A small network was shown many inputs. Here are its activations along a few directions, one row for each input.
In each table, some parts of the input vary, and every possible input appears once, in random order.
A made-up example of a description, with smaller parts first: one of 4 places along a line, together with either a single point or one of 11 places around a ring or (one of 3 separate values, together with one of 8 places around a ring).
Shared parts are said once, and a part with two or three values counts as separate values.
(in the rows, 128 means zero)

Other details of the inputs shift rows strongly along three fixed directions, in all tables alike. That doesn't count.

Rows:
r1: [123 121 126 135 138 122 121 127 117 117 138]
r2: [139 136 161 148 148 146 158 100 148 126 116]
r3: [130 129 126 128 122 128 130 140 129 130 139]
r4: [ 86 139 104 136 100 112 139 135 115 113  88]
r5: [132 152 130 160 143 137 162 110 136 133  94]
r6: [127 126 124 122 132 132 124 126 115 124 131]
r7: [128 130 121 120 132 126 128 126 120 134 134]
r8: [149 134 155 143 157 147 152 103 136 126 119]
r9: [125 123 125 136 137 120 122 129 119 119 139]
r10: [126 122 135 125 126 128 125 135 120 131 130]
r11: [124 127 123 121 135 135 124 127 116 127 130]
r12: [134 138 121 125 128 127 125 133 124 128 137]
r13: [114 124 130 121 127 136 124 125 125 126 133]
r14: [116 126 129 121 125 134 125 125 127 127 134]
r15: [115 138 131 138 128 128 149 117 135 132 113]
r16: [121 126 129 123 121 126 127 124 129 131 137]
r17: [125 119 129 125 125 131 130 134 122 128 133]
r18: [120 124 134 122 121 133 124 123 124 122 132]
r19: [ 97 127  98 131 106 107 138 147 123 111  77]
r20: [131 139 120 123 131 130 125 133 124 131 137]
r21: [127 124 123 135 135 114 125 127 121 125 141]
r22: [124 135 127 126 119 129 125 131 134 128 140]
r23: [124 120 136 125 127 130 124 134 119 129 129]
r24: [127 136 130 126 116 128 124 130 133 126 139]
r25: [118 125 137 122 124 130 120 125 123 127 131]
r26: [122 128 123 129 120 134 121 126 132 135 136]
r27: [155 137 156 144 157 143 156 100 138 136 128]
r28: [124 121 126 122 126 127 133 133 125 136 135]
r29: [166  85 136  88 152 128  96 134 173 117 133]
r30: [130 121 130 124 120 125 132 132 123 132 134]
r31: [130 127 121 143 132 120 117 129 123 124 140]
r32: [129 128 124 122 131 130 125 127 117 126 132]
r33: [133 130 129 128 119 127 129 139 128 128 137]
r34: [129 154 147 165 142 142 178 117 140 135 107]
r35: [124 126 132 122 118 125 126 123 127 129 136]
r36: [130 131 129 122 131 127 121 128 115 129 129]
r37: [128 136 133 152 125 128 144 127 133 135 105]
r38: [122 128 134 123 122 123 123 125 127 134 134]
r39: [119 125 131 123 123 131 125 125 127 125 135]
r40: [122 120 128 123 128 134 129 135 122 130 133]
r41: [125 127 124 131 118 132 121 125 132 133 136]
r42: [128 128 127 130 115 131 120 125 130 131 135]
r43: [135 140 126 126 129 125 121 134 122 131 134]
r44: [137 132 121 129 123 130 120 126 120 130 132]
r45: [120 118 129 123 129 136 129 134 121 128 131]
r46: [165  86 134  86 153 118  93 137 175 126 133]
r47: [136 134 124 129 127 127 117 128 120 135 130]
r48: [132 129 127 122 128 129 124 126 116 124 131]
r49: [137 138 124 125 125 127 124 132 123 127 136]
r50: [120 127 136 123 123 128 121 126 125 128 132]
r51: [ 99 149  93 150 107  94 133 148 114 111  99]
r52: [126 118 133 124 123 133 128 132 119 125 131]
r53: [126 129 123 121 134 132 125 128 118 128 132]
r54: [127 120 127 124 124 125 133 132 124 134 136]
r55: [125 137 133 126 120 126 121 132 132 131 137]
r56: [128 123 122 131 123 134 125 134 127 137 134]
r57: [132 132 127 122 130 121 124 127 117 134 132]
r58: [131 122 123 133 120 132 126 133 127 135 135]
r59: [126 130 130 131 118 129 117 127 130 135 133]
r60: [122 136 126 124 122 131 125 131 135 130 140]
r61: [152 137 153 144 160 144 157 101 139 138 130]
r62: [144 110 101 106 155  92 119 135 198  93  25]
r63: [131 131 132 129 122 125 126 141 127 133 136]
r64: [135 131 118 129 126 130 121 126 121 132 134]
r65: [133 123 126 133 117 131 125 133 126 133 133]
Each input here is: one of 5 places along a line, together with either a single point or (one of 3 separate values, together with one of 4 places along a line).
Q: Changing only the place on the line of 5 turns r5 into r20. The same change can be made to r42. Which row results?
A: r24
Q: Changing only the place on the line of 5 turns r3 into r54. The same change can be made to r51. Which row results?
A: r21
Q: Which other rows does r61 become when the place on the line of 4 takes its other values? List them by row number.
A: r7, r27, r57
Q: Which other rows does r20 become when the choice among 3 separate values takes its other values? List them by row number.
A: r34, r60
Q: Which other rows agree with r6 in the place on the line of 5? List them by row number.
A: r1, r4, r8, r11, r13, r18, r19, r23, r25, r45, r52, r62
Q: Which other rows does r29 become when the place on the line of 5 takes its other values? List them by row number.
A: r30, r33, r52, r65

Rows:
r66: [141 153 143 157 121 147 123 130 125 153 185]
r67: [137  90 111  93 131 109  86 150 139 121 147]
r68: [ 85 163 105 150  73 130 135 137  96 148 136]
r69: [150  96 100  67 137 115  69 141 148 119 143]
r70: [107 115  62  81  96  85  81 160 129 110  94]
r71: [113 123 153 126 134 157 133 114  94 131 166]
r72: [128 142 158 140 120 165 139 119  68 157 196]
r73: [135  74 127  77 116 124  78 139 179 111 141]
r74: [161 114 163 158 158 142 163 108 193 131 116]
r75: [ 87 117  84  66  68  85  97 179 162 113  99]
r76: [166  98 101  82 142 100  63 150 162 112 144]
r77: [174 130 176 154 180 150 174  93 188 131  78]
r78: [ 88 164 105 145  87 120 141 129  72 139 124]
r79: [166 140 152 147 186 145 170  88 180 124  80]
r80: [134  76 117  65 140 121  71 141 156 105 134]
r81: [158 140 153 144 167 144 157  92 162 134 104]
r82: [143 147 143 147 129 134 124 122 100 142 175]
r83: [115 140 126 167 137 110 173 123 145 119  65]
r84: [138 143 136 164 129 133 177 120 185 127  52]
r85: [153  95 108  70 130 113  66 139 156 125 143]
r86: [126 124 145 140 133 142 135 125  96 142 176]
r87: [ 71 143 122 142  87 125 141 131  77 127 120]
r88: [164  98 101  83 139  99  64 151 163 112 141]
r89: [ 56 166  62 154  61  78 159 162  93 109  18]
r90: [122 133 162 153 122 152 139 120  73 157 203]
r91: [140 161 118 175 157 105 179 113 173 105  35]
r92: [130 123 145 137 142 146 134 125  94 139 180]
r93: [133 134 145 131 133 156 136 123  89 142 167]
r94: [ 56 166  61 153  63  78 158 162  91 108  20]
r95: [141 153 150 149 135 157 129 118  65 148 219]
r96: [140  73 126  66 134 118  67 140 165 111 135]
r97: [156 121 158 152 181 141 164 106 163 125 110]
r98: [113 123 157 127 128 155 131 113  98 134 167]
r99: [ 82 163 119 153  85 138 152 138  39 144 149]
r100: [142 147 136 144 138 139 127 123  94 136 177]
r101: [155 119 180 148 187 150 172  83 195 116  73]
Q: Describe the family of inputs behind these rows.
A: either a single point or (one of 5 places along a line, together with either a single point or one of 6 places along a line)
Q: A walk changes only the place on the line of 6. It starts at r96 and steps to r87. List the rest of the walk in order.
A: r101, r98, r80, r71
Q: Which other rows does r76 become when the place on the line of 6 takes its other values? List them by row number.
A: r82, r88, r91, r95, r100
Q: Which other rows does r66 become when the place on the line of 5 takes its other values? List them by row number.
A: r68, r73, r74, r84

Rows:
r102: [115 112 118  94  97 123  83 143 143 123 152]
r103: [125 166  87 178 114  94 157 146 111 120  65]
r104: [155 107  83  88 135 102  77 155 147 118 113]
r105: [144 113  76 110 122  77  70 160 147 106 121]
r106: [ 83 133 120 155  84 118 172 138 137 130  64]
r107: [156 127 112 114 147 117  95 128 159 118 133]
r108: [163 158 146 182 169 127 171 117 138 132 116]
r109: [136 122 189 155 151 162 181 103 167 145 136]
r110: [ 82 154  97 149  76 111 159 146 116 123  58]
r111: [127 127 187 163 138 160 174  94 174 138 124]
r112: [100 137 142 113  83 151 114 143  59 155 220]
r113: [111 162 112 151 119 125 142 139  76 137 148]
r114: [140 114 107  80 115 115  72 137 154 122 145]
r115: [ 95 155 116 114  83 134 110 144  42 155 204]
r116: [126 153 113 143 124 121 156 118 135 131  69]
r117: [141 113 196 137 168 190 151  87  78 148 190]
r118: [154  75 153  86 194 137 115 110 157 105 122]
r119: [151  77 153  93 186 138 105  97 164 100 124]
Q: Changing only one part turns r117 into r119. The same change can be made to r103. Which row results?
A: r105
Q: Describe the family of inputs behind these rows.
A: one of 3 separate values, together with either a single point or one of 5 places along a line
Q: Which other rows does r108 become when the place on the line of 5 takes its other values? List them by row number.
A: r109, r112, r113, r115

Rows:
r120: [121 117  95  76  77 135  58 175  68 153 234]
r121: [117 154 113 154 128 109 145 113 114 106  72]
r122: [ 91 102  82  92 109  90 112 154 178  83  50]
r123: [123 166 173 229 132 147 190  98 117 144 152]
r124: [196 116 178 134 222 136 147  95 199 117 117]
r125: [103 181 124 166 105 110 178 128 121 130  97]
r126: [140  81 151  89 138 157 100 121 134 144 174]
r127: [ 98 130 165 130 107 157 127 110  88 141 165]
r128: [189 125 172 115 179 166 122 100 185 140 184]
r129: [ 78 121 104 123  85 109 133 146 116 114  52]
r130: [217  88 156  79 178 148  80 116 211 136 140]
r131: [163  82 116  69 139 141  51 139  87 142 233]
r132: [193  94 127 110 209 121 123 123 216 101  69]
r133: [120 177 161 200 148 143 207 109  70 149 126]
r134: [160 140 148 161 163 142 164  95 127 126  95]
r135: [ 96 102 124  88  94 115 101 150 108 120 167]
r136: [127 140  93 116 120 101 119 128 173 118  76]
r137: [117  83  92  85 121  79 121 165 196  89  27]
r138: [ 83 134  82 170  61  93 119 172  80 130 132]
r139: [ 99 168 113 173 131 118 165 107  93 122  93]
r140: [ 87 137 156 138 106 161 140 106  75 151 186]
r141: [135 172 168 192 177 159 191  87 113 131 131]
r142: [ 68 114  75 108  78  99 125 169 118 104  68]
r143: [148 122 119 103 118 140  97 135 123 151 171]
r144: [120 134  99  95  89 112  74 146 119 128 140]
r145: [138 146 143 132 114 140 138 141  98 158 178]
Q: Describe the family of inputs behind these rows.
A: one of 2 separate values, together with either a single point or (one of 3 separate values, together with one of 4 places along a line)
Q: Changing only the choice among 2 separate values turns r136 into r143. The same change can be made to r135. Which row results?
A: r137
Q: Which other rows does r130 become when the choice among 3 separate values takes its other values? List them by row number.
A: r129, r134
